A small network was shown many inputs. Here are its activations along a few directions, one row for each input.
Each table varies a few parts of the input and shows all the possible inputs, shuffled.
A made-up example of a description, with smaller parts first: values(2) and (point or ring(9) or (line(6) and ring(8))).
Shared parts are said once, and a part with two or three values counts as separate values.
In the rows, zero is written as 128.

Other details of the inputs vary at random and push rows far along two fixed directions, the same in every table; ignore that.

A family of inputs:
R1: [180  98 127 151 119 162 144 121  85 135  89 151 144 206  94 107 115]
R2: [109 118 135 106 156 134 135 154 115 128 151  81 132 104 134 148 135]
R3: [156 124 128 178 102 154 134 108  81 143  87 180 159 194 113 122  93]
R4: [179 105 124 158 127 145 119  93 101 146  67 175 143 183 129  82 118]
R5: [134 141 140 126  97 121 124 140 103 130 117 139 117 139 131 131 113]
R6: [108 142 119 116 122 128 141 129 144 119 122 140  89  89 137 137 133]
R7: [ 99 121 167  61 204 142 166 221  65 107 139  67 104  79 193 187 127]
R8: [156 115 138 164 124 159 149 131  72 136  87 172 163 196 124 139  93]
R9: [ 98 140 130 114 121 123 112 135 106 138 128 103 109  86 144 139 126]
R10: [103 145 131 100 146 131 155 154 133 107 131 130  89  78 157 156 128]
R11: [173 106 128 152 110 155 135 115  82 137  84 160 137 196  97 106 109]
R12: [ 99 128 166  57 196 140 161 218  57 109 129  74  98  72 197 187 121]
R13: [126 151 143 113 133  98 111 138 136 125 130 130 124 103 170 123 128]
R14: [119 140 148  94 123 103 135 169 139 112 173  90 124 116 131 148 134]
R15: [131 139 116 158 103  91  89  83 197 140 159 133 166 136 109  95 143]
R16: [128 140 147  89 107 111 127 159 105 116 134 111  95 116 140 133 126]
R17: [113 150 127 114  81  86 102 129 177 120 189  95 125 112  99 126 146]
R18: [107 134  94 164 101 122 123  76 205 130 160 142 142 120  82 120 143]
R19: [166  94 105 161 139 182 159  94 106 132  67 180 120 174  94 105 119]
R20: [105 136 100 165  76 122  81  63 141 156 128 130 138 121  92 103 128]
R21: [153 120 129 123 135 110 111 123 157 128 139 123 139 137 127 101 146]
R22: [157 108 127 174 121 150 143 119 105 138 114 158 174 205 101 129 105]
R23: [129 149 147  94 133  94 111 150 133 124 128 121 103  93 174 120 135]
R24: [171  74 138 110 192 195 170 164  33 132  69 112 121 168 136 131 118]
R25: [159  97 109 153 138 181 162 101  97 132  65 181 113 166 111 111 117]
R26: [ 90 146 104 141 113 107 126 104 207 120 177 125 128  95 107 141 144]
R27: [ 98 143 125 117 139 129 148 138 150 113 138 137 110  90 143 158 128]
R28: [114 125 132  92 141 129 120 146 100 128 130  88  99  91 133 133 135]
R29: [ 74 163 119 134  94 101  88 106 147 140 161 104 130  72 131 139 127]
R30: [148 129 135  99 137 103 112 135 151 122 135 107 116 119 141 102 151]
R31: [ 97 136 110 130 102 108  92 104 167 138 176  86 135  95  96 123 149]
R32: [146 132 113 199 101 122  94  61 152 155 103 188 187 178 115  96 113]
R33: [114 131  91 155  96 122 118  76 204 128 158 139 128 118  76 112 152]
R34: [105 143 105 111 106 109 121 106 197 116 164 111  94  83 101 120 158]
R35: [ 92 164 132 143  79  87 101 119 173 126 182 120 149 119 114 142 127]
R36: [152 115 130 151 149 123 125 120 140 135 121 144 166 165 137 113 126]
R37: [144 123 142 144 153 126 128 131 128 130 116 147 159 153 153 123 122]
R38: [ 79 146 113 143 108 101  94 106 171 140 184  93 151  95 110 141 137]
R39: [199  86 154 100 194 165 160 168  52 122  55 146 114 173 164 107 118]
R40: [110 123 156  65 204 149 194 212 105  90 133 105  85  84 183 184 131]
Description of these inputs: values(4) and ring(10).
Q: The inputs of R13 and R3 match in every part but the values(4) part. If R32 is changed in the same way as R13 into R3, which row does it become?
A: R8
Q: Which other rows does R17 become when the values(4) part takes its other values? List them by row number.
A: R21, R31, R33
Q: Start at R27 and move only the ring(10) part, one step at a time. The first step leads to R40. Which rows follow, in order?
A: R26, R18, R33, R34, R19, R25, R6, R10

A family of inputs:
R41: [ 90 134 154  81 189 139 174 194 117  89 146 123  98  80 168 195 124]
R42: [125 145 109 133  83  68 117 127 225 145 178 108 112 101 147  98 158]
R43: [180  91 110 154 158 150 113  94 130 148  91 149 152 161 114  81 139]
R44: [132 143 155  47 144 134 165 198  93  82 139  97  67  94 134 164 132]
R45: [ 76 135 109 121 147 128 114 126 158 135 169  85 124  54 125 152 147]
R46: [123 121 138  52 164 143 140 179  80 114 116  81  58  58 152 140 144]
R47: [161 135 145 161 106 133 115 122  85 135 115 153 185 198 106 127  98]
R48: [ 87 172 122 114  70  89  97 101 183 106 157 148  86  77 104 132 138]
R49: [ 71 147  93 159  81 102 138 123 205 152 189 103 123  80 133 148 139]
R50: [151 120 127 179  86 123 129 135  98 173 108 141 159 179 153 112 102]
R51: [162  96 123 118 129 168 194 177  70 141  76 135  76 149 154 129 114]
R52: [183  75 149  93 194 155 162 167  89 112 103 109 127 180 135 113 139]
R53: [148 117 129 161 123 138  85 106  78 164  99 131 172 154 127 107 112]
R54: [160 133 166  49 182 111 162 206 132  80 153  96 102 113 157 145 148]
R55: [117  92 110 167 143 173 146 103 116 138 128 123 164 170  82 140 122]
R56: [104 151 120 105 115 122 119 103 134 117 111 132  82  79 134 121 133]
R57: [123 154 139 176  80 101  80  89 133 139 125 179 175 163 117 119 105]
R58: [111 161 120 115 121  74  88  87 215 119 155 125 120  79 144  97 157]
R59: [121 106 129 130 205 185 180 141  79 121  81 145 129 127 162 160 110]
R60: [151 133 121 163 113 108 105  80 189 121 123 191 152 162 106  96 134]
R61: [141 134 137 168 124 134 100  91  85 150  79 163 171 166 148 109 100]
R62: [149 106 141 159 114 137 102 112  75 150 113 122 179 200 105 112 107]
R63: [ 76 166 113 136 101 107 122 114 196 111 202 109 145  90  88 164 137]
R64: [134 107 115 132 101 151 124  99 108 130 116 122 113 156  75 111 131]
Q: What do these inputs look like to the network?
A: values(4) and (point or ring(5))
Q: The inputs of R42 and R50 match in every part but the values(4) part. If R54 is changed in the same way as R42 into R50, which row does it become?
A: R47
Q: Which other rows does R54 become when the ring(5) part takes its other values? List them by row number.
A: R43, R52, R58, R60
Q: Which other rows does R62 become when the values(4) part takes its other values? List them by row number.
A: R52, R55, R64

A family of inputs:
R65: [ 98 159 143 132  72  73  84 136 182 137 200  88 172 127 111 146 138]
R66: [115 174 102 124  50  80 121 112 207 128 140 161  62  72 137 106 139]
R67: [140 109 143 103 240 163 190 176 110 104  96 128 127 123 172 158 121]
R68: [181  86 159  81 210 157 150 188  93 122 113  98 127 149 173 115 144]
R69: [104 158 145 160  86  84  92 131 170 122 188 122 181 138 124 137 123]
R70: [124 135 158  92 162 152 162 185  36 120  84 154 110 114 189 166  87]
R71: [127 120 127 125 109  84  91 113 188 141 179  82 151 112 107  90 162]
R72: [134 137 117  99 144 113 195 172 203  96 159 132  81  98 153 146 149]
R73: [170  85  89 189 159 196 143  69 134 153  97 153 176 189  86  96 132]
R74: [165 115 151  83 182 116 121 162  86 119  85 122 110 123 196 108 143]
R75: [ 94 141 103 155 101 115 118 116 165 141 197  88 155 125  73 146 139]
R76: [ 68 170 114 143 111  92 122 108 201 119 200 131 167  92 123 162 125]
R77: [149 101  97 147 106 183 153  68 135 107  91 181  97 172  37 107 135]
R78: [ 95 142  91 136 139  98 105  92 222 122 176 114 140  74 119 126 169]
R79: [ 85 165 116 152 123  93 114  99 213 121 192 133 156  80 123 158 137]
R80: [202 112 171  40 159 135 156 182  68  79  88 125  67 162 135 107 139]
R81: [108 146 131 142  84  77  81 130 173 146 206  85 160 135  92 123 144]
R82: [140 129 129  58 153 128 166 159 170  69 168 101  78 104  87 142 163]
R83: [124 161 163  80 160  76 104 153 136 115 119 110 106  90 196 117 131]
R84: [101 165 151  96 134 107 118 155 110 121 128 134  94  54 179 159 117]
R85: [137  82 130  93 208 209 182 159  62 123  80 111  85 117 157 141 134]
R86: [109 113 108 218 104 192 149  83  84 139  90 185 170 186  91 147  88]
R87: [149 113 106 193  83 171 113  92  53 175  80 160 150 189  74 110  96]
R88: [181  96 121 168 104 134 101  73  95 164  81 138 163 190 103  58 127]
R89: [ 79 176 121 138  38  97  78 108 135 151 154 107 130  91 104 147 119]
R90: [113 112 150 111 200 177 187 169  71 110  93 151 102 105 175 185 110]
R91: [199 103 115 183 109 130 160 111 182 135  98 209 146 214 119  83 126]
R92: [146 101  96 167  86 158 100  83  77 165  87 136 133 161  80 101 101]
R93: [ 87 151 144 114 147 123 156 181 132  96 183  91 142  96 147 187 123]
R94: [201  99 128 137 116 140 129 100 155 106 114 172 140 213  55  81 143]
R95: [142 141 149  71 139  99  93 145 125 129 137  78 100  96 175  96 153]
R96: [ 83 181 114 133  98  83  74  85 182 138 129 139 107  54 138 112 128]
R97: [156 155 147  79 106  72 147 171 166 107 130 136  65 110 189 107 142]
R98: [ 71 139  86 144 117 117  99  71 196 131 145 133 109  63 117 125 161]
R99: [161  75  93 183 148 179 154  81 125 152 106 133 176 179  72  99 133]
R100: [159 101 135  89 196 168 151 170  46 124  49 143  87 106 185 129 127]
R101: [ 99 122  94 134 110 112 111 107 179 133 193  71 142 108  79 137 140]
R102: [182 116 105 144  82 165 123  71 108 121  68 192  99 177  48  82 123]
R103: [131 108 147  78 145  97 114 182 132 120 179  54 124 118 136 135 140]
R104: [133 129 162 111 150 169 162 197  11 115  80 136 112 129 174 168  86]
R105: [ 39 170 111 143  90 105 116  93 178 125 176 143 131  72 125 164 119]
R106: [173  93 114 174 155 134 107  92 152 143  98 172 181 183 124  87 143]
R107: [151 117 134 190 125 132 124 101 129 144 117 196 213 211 122 119  96]
R108: [ 76 161 114 143  82 102 114 119 186 132 202  85 165 107  90 170 136]
R109: [107 110 105 198  89 186 142  83  93 156  96 158 165 184  74 153 101]
R110: [106 160 135 133 132  63  81 109 225 125 169 125 152  99 142 110 145]
R111: [129  78  87 189 119 189 142  56 111 160  85 147 143 159  69  98 128]
R112: [109 166 133 132  58  65  63 114 139 151 179  86 137 127 108 108 136]
R113: [153 137 140 195  81 129 101  96  81 142  95 171 188 208 124 108  90]
R114: [163 110 181 102 208 134 162 199  91 109 116 142 146 145 193 158 117]
R115: [132 128 145  75 114  86  93 157 102 129 152  58 105 113 146 117 131]
R116: [152 100 101 167  98 160 112  74  88 167  75 143 134 144  90  79 121]
R117: [155 125 181  83 141 132 144 202  29 126  99  95 131 164 176 156 107]
R118: [133 158 173  92 146  85 112 161 109 116 131 127 120 102 197 140 121]
R119: [105 137 117  92 128 126 193 163 177 100 135 141  41  75 160 150 144]
R120: [ 72 144 128 105 172 130 144 133 153 112 123 122  88  59 159 155 132]
R121: [118 141 130  74 136 130 107 145 112 133 125  88  74  56 160 117 145]
R122: [119  76 126  91 178 187 177 173  49 121 105  84  85 123 130 163 116]
R123: [137 143 174  90 153 109 138 177  66 116 110 140 136 142 199 144  99]
R124: [109 104  97 191 103 180 138  89  90 160 114 142 144 173  64 136 112]
Q: What do these inputs look like to the network?
A: ring(5) and (values(2) or ring(10))
Q: Which other rows does R81 become when the ring(5) part takes its other values? List them by row number.
A: R75, R87, R112, R124
Q: Which other rows does R99 become when the ring(10) part takes its other values? List them by row number.
A: R67, R73, R75, R76, R78, R79, R93, R101, R108
Q: Which other rows does R102 become when the values(2) part takes its other values? List them by row number.
A: R66
Q: Which other rows does R109 become when the ring(5) part takes its other values? List them by row number.
A: R65, R89, R108, R117
Q: Which other rows does R97 become when the values(2) part takes its other values? List them by row number.
A: R80

A family of inputs:
R125: [121 161 110 180  46  81  37  33 160 159 142 145 177 139  88  75 122]
R126: [ 94 181 142  96  97  39  65 124 202 117 218  67 150  80 128 126 149]
R127: [128 128  94 230  59 134 121  51 166 159 128 186 191 195  88 109 110]
R128: [147 120 154  50 179 133 185 204 115  77 140 104  74 115 139 158 136]
R129: [ 87 203 145 101  83  35  53 115 190 122 183  92 129  61 159 119 143]
R130: [149 112 109 206  69 139  82  61  98 172  88 186 171 197  82  89  99]
R131: [ 79 158  91 177  24  92  78  58 200 156 188 101 150 121  69 112 143]
R132: [109 128 153  64 163 118 179 216 106 104 167  61  98 101 167 176 127]
R133: [141 118 157  58 193 109 165 205 143 104 144  95  87  79 201 135 156]
R134: [107 128  90 207 114 154 110  36 158 150  91 189 159 150  95 113 115]
R135: [103 176 136  73 106  86 125 147 177  92 152 123  64  66 144 138 145]
R136: [ 86 178 137 127  74  58  68 124 175 135 167 119 120  85 144 130 132]
R137: [ 88 124 149  69 206 138 171 189 128  89 150 103  98  67 187 183 141]
R138: [ 75 177 143 114  77  44  73 140 208 122 214 106 132  71 145 142 147]
R139: [170 125 128 208 103 129  95  61 133 150 102 192 218 214 106  84 108]
R140: [198  64 141  90 207 185 181 178  30 132  42 135  92 155 176 109 120]
R141: [ 87 172 113 103  54  77  87  95 222 109 199  98  90  73  72 115 168]
R142: [117 131 127  78 131  93 109 147 177 124 171  62  87  67 139 109 175]
R143: [156  91 128 144 134 182 171 140  32 146  65 147 127 181 137 130  92]
R144: [179  84 128 167 188 213 195 151  53 132  62 188 161 191 139 151  99]
R145: [179 105 114 186 113 168 157  82 134 122  82 220 153 211  85 103 114]
R146: [163  95 100 191 147 189 159 105  99 146  93 168 177 193  81 133 104]
R147: [139  77 138 103 235 193 199 175  67 105  94 122 124 149 145 168 117]
R148: [117 129 174  53 170  95 141 228 106 104 169  69 104  98 169 169 131]
R149: [176  79 154 137 157 177 146 162  35 143  75 137 145 203 123 126 110]
R150: [ 60 192 117 124  55  61  94 114 200 133 188  97 107  62 143 140 135]
R151: [ 79 186  86 187  51  94  73  52 213 152 162 150 144  82  91 120 130]
R152: [158  96 114 158 148 198 158 123  44 146  62 165 135 158 115 130  97]
R153: [137 132 151  53 184 107 151 196 127 113 118  93  66  69 207 130 150]
R154: [132 132 147  52 140 129 155 174  96  92 119 117  54  88 144 140 133]
R155: [167  89 153  51 223 137 186 220 101 105 121  79  89 114 182 138 145]
R156: [157  95 101 190 126 198 142  93  86 154  84 157 164 182  73 121 115]
R157: [139 142 114 188  64 107  52  42 155 158 139 134 195 176  71  77 132]
R158: [145  76  97 190 154 210 146  63  65 151  46 191 153 186  96 115  99]
R159: [109  97 142  76 207 177 170 176  79 105 118  85  94  99 149 166 140]
Q: What do these inputs look like to the network?
A: ring(5) and (values(2) or line(5))
Q: List by row number the other rows that have the ring(5) part in common with R139.
A: R127, R133, R137, R138, R144, R145
